Each row below holds a small network's activations on one input, seen along a few directions.
In each table, some parts of the input vary, and every possible input appears once, in random order.
A made-up example of a description, with smaller parts first: line(6) and (point or line(11) or (values(3) and ring(8))).
Shared parts are said once, and a part with two or three values counts as separate values.
(in the rows, 128 means zero)

Other details of the inputs shift rows strongly along two fixed directions, in all tables alike. That doesn't count.
These rows show it; all are for the same input, with only those details redrawn:
[ 90 208 143 115 124 114 149 140  89  91  97 175]
[165 114  94  80  80 149  81 109 157 137 131 120]
[136  69 133 113 152 130 103 133 142 116 156 107]
[ 98 212 135 108 111 119 144 135  92  95  94 174]
[ 90 204 143 114 125 114 148 141  88  89  98 173]
[164 128  93  75  72 149  81 108 156 138 126 124]
[156  99 106  89 101 144  87 117 153 130 139 115]
[117  48 159 133 195 118 119 149 130 101 169 104]

Table:
x1: [199 145 100  94  72 157  77  86 209 183 106 121]
x2: [175 161  88  83  51 145 127 105 159 158 111 144]
x3: [ 66 196 138 162 141  96 171 135  85  98 108 164]
x4: [ 88 212 131 148 120 106 166 118  86 108 101 151]
x5: [121  37 153 151 210 117 130 144  98  99 162  96]
x6: [117 105 142 165 143 134 139 155 121 132 139 118]
x7: [120 112 141 142 157 117 161 137  97 136 145 127]
x8: [121 101 157 160 143 140 138 145 122 128 133 104]
x9: [115  91 159 172 161 132 144 158 116 128 145 105]
x10: [147 163  95 105  65 132 134 113 118 158 114 148]
x11: [142  97 102 101 102 137  94 118 135 129 132 122]
x12: [ 89 182 155 145 148 108 191 141  70 117 111 159]
x13: [127  95 150 158 149 148 132 146 149 131 149 121]
x14: [ 83 203 145 162 122 128 169 156  95 113 100 171]
x15: [121 133 108 143 114 116 125 116 126 132 134 121]
x16: [164 165  89  87  49 144 126 106 148 160 110 151]
x17: [ 68 201 148 160 150  97 174 136  97  92 111 163]
x18: [152  70 152 142 171 128 106 124 180 155 146 101]
x19: [160 145  93 117  88 138 100 109 154 173 104 120]
x20: [131 131 109 141 119 117 125 111 123 136 137 113]
x21: [158 119  84  94  77 142  90 109 127 133 117 126]
x22: [156 162  83  93  47 141 126 106 135 162 109 150]
x23: [129  44 161 131 205 116 121 153 142  96 175  94]
x24: [ 89 199 156 158 170 106 167 141  89 126  90 152]
x25: [132 100 122 142 143 119 127 116 161 122 152 105]
x26: [146  94 118  98 119 137  95 123 146 123 142 115]
x27: [150 112 117 128 121 132 105 115 164 162 121 114]
x28: [133  71 148 149 190 128 128 128 146 148 141  87]
x29: [132  65 140 126 166 131 117 127 111 111 148  96]
x30: [119  71 175 179 194 137 148 157 148 118 161 113]
What do these inputs look like to the network?
> values(5) and line(6)
The inputs of x29 and x12 match in every part but the values(5) part. If x26 is changed in the same way as x29 into x12, which row does it become?
> x16
Change only the values(5) part in x27. List by row number the other rows that result.
> x3, x11, x14, x22
Change only the values(5) part in x30. List by row number the other rows that result.
> x1, x2, x23, x25
